Each row has a name. Each question is about the rows just above it.

zelez: [ 22.3 -26.8 -25.0  62.5 -27.1  -6.2  -2.5 -16.7  11.2   0.4   8.9 -52.0
 -29.0   9.2  11.9 -40.6   3.6  -8.0 -14.6   5.9 -65.3   5.7 -14.9 -18.6
  41.8   6.4  43.0 -22.9 -74.1  -1.8   3.4 -16.9 -12.8  21.2  -3.3 -67.8
 -22.9   6.6  22.4]
Mek: [ 10.1 -32.6  26.9  -6.8   6.1  31.8  72.5  11.5   3.6  -6.0 -39.7  -3.0
  25.9  -8.3  16.5  22.6 -38.3  -2.9 -12.4  27.2  45.8  -5.8 -12.7  49.6
 -33.1 -31.7  16.4  -0.5  71.1  17.1 -17.5  36.1   8.6 -39.2  28.5  47.0
   5.8  -8.1 -49.7]
Dula: [  6.7   9.9   8.6   1.3  29.3  -8.2 -17.5  45.3  19.2   5.4  -5.6   6.6
 -31.0  23.0 -16.8  19.9 -19.6 -57.9  80.6  29.6  32.5   8.6 -22.4  16.3
   4.2   5.5 -34.0  46.8  16.5 -20.0 -12.7  24.3  23.2  10.4  44.5 -20.2
   4.3 -56.1  33.4]
sodev: [ -9.7  34.2   0.5   9.0  17.2 -51.9 -11.9  51.2  26.7  23.4 -17.6 -29.0
  51.4 -20.6 -13.8  31.2 -28.1  -8.4 -30.1  42.8  22.8  18.2 -38.2 -21.8
  34.9  -3.1  -3.9  44.1 -33.5  41.9   5.0  28.8 -14.3 -13.3  37.9   5.6
  17.9 -41.4  12.1]
meguk: [ -0.2 -65.7   5.7 -22.9   1.5  14.2  28.1  31.7   8.8 -11.6 -19.3  15.2
 -44.8   4.1  14.0  15.9  12.8 -40.6  86.5  65.3  16.2  -3.6  11.9   5.4
 -30.9  -2.4 -23.0  43.0  21.1  13.1 -14.9   4.9 -14.1  -6.1  32.4   4.6
 -18.3 -23.5  29.4]
lirut: [-15.8  26.1   0.5 -19.0 -10.1 -27.0  11.0   9.4   9.6  19.9  29.2 -40.9
  55.2 -20.8 -35.3 -18.0  26.4  22.8 -70.1 -42.9  21.6 -14.9 -18.9 -40.0
 -19.0   6.3 -29.5  51.2  16.6   6.6  15.0  11.8  34.8  49.6 -32.4   9.4
 -15.4 -29.4  -7.4]
zik: [-36.7  30.1  20.6  -0.7   3.9 -36.1  11.9  32.7   1.8  35.4  21.9 -20.3
  56.6   2.0 -34.0  -1.2  20.7   9.5 -53.6 -16.7  12.2  24.7 -47.0 -47.7
 -27.5 -16.1  -7.5  72.4 -15.7  23.1   5.5   7.9  23.6  42.6 -12.0  16.9
 -26.5 -13.9   7.6]
Right after [-6.1] comes	[32.4]
What comes right after [-51.9] in the named rows?	[-11.9]
Right after [-12.0] comes	[16.9]
Right after [6.4] comes	[43.0]
What comes right after [34.8] in the named rows?	[49.6]
The entry that follows [4.3]:	[-56.1]
The entry that follows [72.4]:	[-15.7]

poma: [-82.8  -5.6  11.0 -30.4 -52.6  -5.7  11.8 -72.9 -27.6 -15.9]
keso: [ 52.6   5.8 -11.9  14.3  51.6 -18.5 -11.8  56.0  26.8  13.9]
sibef: [-80.5 -16.9 -27.5 -53.4 -47.5 -30.4 -29.8 -48.7 -42.1 -38.0]
Feba: [-82.8 -37.7  11.2 -30.4 -52.6  12.3  11.8 -72.9 -27.6 -15.9]
Soteb: [-80.2  -3.3  15.6 -30.8 -37.6   9.8  14.8 -65.9 -16.8  -8.2]
tanu: [-29.8  52.5  21.7  -1.8 -25.8  21.7  20.3 -33.6  -7.4   0.9]
The entry that follows [-48.7]:	[-42.1]
The entry that follows [-37.6]:	[9.8]
Right after [52.5] comes	[21.7]
Right after [-80.2] comes	[-3.3]
What comes right after [52.6] in the named rows?	[5.8]
What comes right after [-80.5] in the named rows?	[-16.9]
The entry that follows [-5.6]:	[11.0]

